Each row has a name. Each question is about the rows just above it.

gufi: [-42 9 19 -17]
vapit: [34 -35 -35 34]
kigez: [-4 -4 -4 -4]
rar: [47 -7 -19 -5]
tof: [-34 9 19 34]
delu: [-3 -17 -1 34]
How many times does vapit hold [35]?
0
How many times does vapit hold [-34]?
0
Count of [-4] in kigez:
4
Times [-18] occurs in delu:
0
Times [34] occurs in vapit:
2

Zis: [-18 48 -18 48 48]
Fub: [-27 1 -27 -27 -27]
Rulog: [57 -42 32 -35 -64]
Rumin: [0 17 -42 -1 0]
vibu: [27 27 10 37 42]
kiluk: [23 12 -30 14 -43]
Zisu: [28 -5 29 -8 42]
mufed: [35 -68 49 -7 -68]
Times [-27] occurs in Fub:
4
Count of [27] in vibu:
2
Count of [-2] in Rumin:
0
Times [48] occurs in Zis:
3
How many times does Rumin hold [0]?
2
Count of [-7] in mufed:
1

bapir: [-48 19 -13 -3 26 -48 5 22 36 39 -38 43 -13 23 -3 6 -22 17 3 -46 25 -9 36 -48 11 57 -6 -64 42 -8 51 -33 -36 15 37 4 -20]
goki: [13 -16 -30 -22 30 -10 -10 -17 -17 3 -11 -10 -9 7 -23 -11 1 22 3 -3 -8 -16 68 -19 35 -8 3 -13 -22 7 -8 -37 -27 -20 3 15 -22]
liri: [-38 -10 9 3 65 13 -45 -7 -19 -22 -4 -30 19 -26 -9 -25 37 -25 5 23 0 -29 16 15 41 -22 -10 17 2 -26 -27 -2 -30 -30 -29 12 -24]
piti: [-10 -6 -38 -26 -6 -14 -15 9 56 49 3 48 -8 43 -14 22 4 6 -5 0 -4 1 55 -9 21 28 -8 -17 30 -4 52 -38 -28 -25 49 3 4]
dazur: [-4 4 0 5 -2 38 -1 6 7 14 52 7 23 -14 4 22 33 -4 4 51 8 4 -64 29 17 -15 -4 39 -5 -12 3 23 15 3 10 5 -10]
gak: [-55 -26 -26 -14 0 28 -62 -3 25 30 29 25 11 34 4 12 13 12 23 30 12 -27 -17 2 -5 13 -46 32 40 -52 25 -23 -24 -52 35 -28 -34]
Soge: [-12 -32 -15 -26 -26 -15 -24 -23 2 14 14 20 -1 18 -8 14 -17 -5 0 -49 -31 5 57 -24 0 0 -11 3 -25 -7 10 -45 -15 -31 -2 57 -8]
Migif: [4 15 -8 24 -44 -25 -6 2 8 6 -17 16 -25 -5 -9 -4 -42 -4 15 -31 19 31 -19 -18 -65 20 5 -20 48 0 8 3 19 -11 11 -28 24]
natub: [15 15 -30 7 18 0 10 23 -84 -74 1 -40 -9 -50 8 -40 0 28 18 -7 37 -16 2 -3 -15 -55 16 -11 45 11 -63 -6 -5 12 34 32 -1]
keki: [-12 17 20 8 13 36 0 9 27 22 67 3 -6 30 23 20 13 -22 -21 16 -30 -43 -62 -4 -30 36 -45 12 -21 -56 22 5 -18 8 -2 -23 -47]
leso: [19 11 25 1 -8 -30 -25 -6 19 15 -6 2 -61 11 7 16 -48 9 -33 -43 -42 -31 2 -46 -45 45 -25 -49 -36 -29 33 -24 -8 31 -18 -14 -19]
Count of [-48] in bapir:
3
Times [-16] occurs in Soge:
0
Count of [33] in leso:
1
Times [3] occurs in goki:
4
Count of [12] in gak:
3
Times [14] occurs in Soge:
3

Fof: [-21 -3 40 -3 -7 -36 40 -3 40 -10 -2 40 -6 5 -36 -3]
Nefof: [24 -2 26 -9 -9 -15 -2 -3 -9 -9 10 38 -18 -9 6 -11]
ruv: [41 8 -16 -16 -2 7 -16 -11 20 -23 -16 20 -10 9 31 -36]
lutag: [30 12 21 -9 8 15 17 9 2 16 4 75 -2 47 8 9]
Count of [-3] in Fof:
4
Times [4] occurs in lutag:
1
Times [-9] occurs in Nefof:
5
Count of [-16] in ruv:
4
Times [20] occurs in ruv:
2

dos: [-50 -48 8 7 -11 -57 -16 2 -32 -17 4 10 27]
zan: [-43 -29 -1 -44 0 -11 -31 -7 1 20 -25 -59 -57]
fedug: [33 35 -17 -40 28 41 2 -20 43 60 -48 -16 -26]
Vud: [-6 1 -36 -49 -30 7 25 -17 -47 -22 -24 36 21]
lonil: [37 32 -11 22 18 12 32 1 0 -46 10 48 30]
Divu: [-17 -7 -48 -16 -47 -47 22 -3 -56 -70 -2 -47 -24]
Tisef: [-45 -31 -14 -25 -29 -7 -20 -14 -9 30 -26 -12 4]
madal: [3 -10 49 51 49 -6 -17 44 -6 -27 57 -6 -1]
Rulap: [3 -11 41 9 7 1 -30 38 -1 17 33 -84 -76]
vumal: [-11 -21 -25 12 -39 -18 33 -22 -31 -72 -7 63 61]
Telo: [-55 -55 -7 16 -34 -77 -18 14 -39 -9 19 10 31]
How many times does Divu hold [-47]?
3
Times [-17] occurs in fedug:
1
Count of [-5] in madal:
0

gam: [-30 -16 11 -17 4 -16 -16 4 15]
labu: [5 -29 18 3 -3 4 -73 36 -2]
Fefi: [36 48 18 -73 -3 4 -73 36 10]
rebi: [23 -9 3 -6 16 -74 28 -8 11]
sol: [5 48 18 48 -3 48 35 -3 48]
Rumiz: [-30 -4 11 15 4 -30 -14 -5 15]
Count of [-4] in sol:
0
How many times does sol hold [-3]?
2
How many times does Fefi hold [-74]?
0
Count of [-29] in Rumiz:
0
How many times does gam hold [4]?
2
How many times does sol hold [48]?
4

Zonom: [-28 -6 3 5]
mopi: [-27 -28 -11 -6]
balu: [-11 -26 -70 -78]
Gez: [-7 -19 -41 -28]
tozin: [-32 -29 -29 -29]
veve: [22 22 -3 22]
gelu: [-4 -15 -15 21]
How many times does tozin hold [-29]?
3
Count of [21] in gelu:
1
How many times does veve hold [21]?
0
How many times does mopi hold [-27]?
1
Times [5] occurs in Zonom:
1
Times [-26] occurs in balu:
1
Times [-4] occurs in gelu:
1

zem: [-7 52 -7 52]
nem: [-62 38 -20 52]
sanof: [3 17 22 62]
gepuf: [40 40 -50 -50]
tular: [-1 46 51 58]
vup: [-69 -17 4 55]
vak: [-90 -30 24 72]
Notu: [9 29 -23 -21]
Seze: [2 2 2 26]
nesu: [3 40 -38 -38]
Sufip: [57 57 57 57]
Bapu: [-32 -32 -32 30]
Times [40] occurs in nesu:
1
Times [2] occurs in Seze:
3
Count of [57] in Sufip:
4
Times [41] occurs in gepuf:
0
Times [56] occurs in vup:
0
How many times does zem hold [51]?
0
Times [-32] occurs in Bapu:
3

bape: [18 60 -1 -25 16]
gugu: [0 -3 -41 -3 5]
Pim: [-7 28 -13 -25 25]
seso: [-8 1 -3 -2 14]
rig: [-3 -5 -12 5 1]
dule: [15 55 18 -30 -13]
Loti: [-33 4 -31 -45 36]
sopub: [33 72 34 -20 -2]
Times [5] occurs in gugu:
1
How many times does sopub hold [33]?
1

fike: [14 -18 7 -7 -3 -8 -17 13 -9 6 23 -11 -13 -8 -16 25 -12 -17 7 4]
nuli: [-23 -23 14 -3 -23 4 -23 59 -17 16 -17 -7 -25 12 -13 16 16 -38 16 14]
Buzif: [15 7 -7 3 14 0 -24 9 -5 -4 8 -22 11 15 -28 16 -22 -20 -24 18]
Duru: [-12 1 17 -8 -12 -2 -16 68 -5 1 -6 4 -19 -4 2 -5 -32 -28 1 -3]
How many times does nuli hold [-23]?
4
How many times does nuli hold [-17]?
2
How many times does Duru hold [-5]?
2

Ligof: [60 27 34 33]
Kuv: [-68 -36 18 -3]
vapel: [-3 19 -45 -7]
mil: [3 82 -13 3]
Pozo: [-21 -30 -14 -21]
Mupal: [-29 -43 2 -47]
Fef: [3 -35 -35 4]
Times [3] occurs in Fef:
1
How many times does mil hold [4]?
0
How many times does Pozo hold [-14]?
1

defa: [47 -57 24 -61 47]
mis: [47 -57 -74 23 47]
Devas: [71 13 -15 -14 13]
How many times does mis hold [22]?
0
How many times does Devas hold [13]?
2
How many times does Devas hold [14]?
0

Taz: [33 -19 -19 5]
fopu: [33 -19 -13 -49]
fum: [13 13 -2 -18]
loso: [-3 -3 4 4]
zinu: [-7 1 -17 -7]
Kugu: [67 -20 67 -25]
Kof: [2 -17 8 -1]
tege: [67 -20 -6 2]
Count of [1] in zinu:
1
How many times does Taz hold [-19]?
2
Count of [-20] in tege:
1
Count of [66] in Kugu:
0
How many times does fum hold [13]?
2
How many times does loso hold [4]?
2

ruma: [0 -79 -91 13]
Puva: [-17 -45 -19 16]
vokid: [0 -66 0 -31]
Sina: [0 -79 1 0]
zopob: [32 -52 0 2]
danet: [0 -53 0 0]
kod: [-8 -86 -18 55]
sasi: [32 -52 -1 -29]
letar: [-12 0 -26 78]
zufo: [-90 -90 -90 73]
Times [0] occurs in vokid:
2
Count of [-90] in zufo:
3
Times [1] occurs in danet:
0

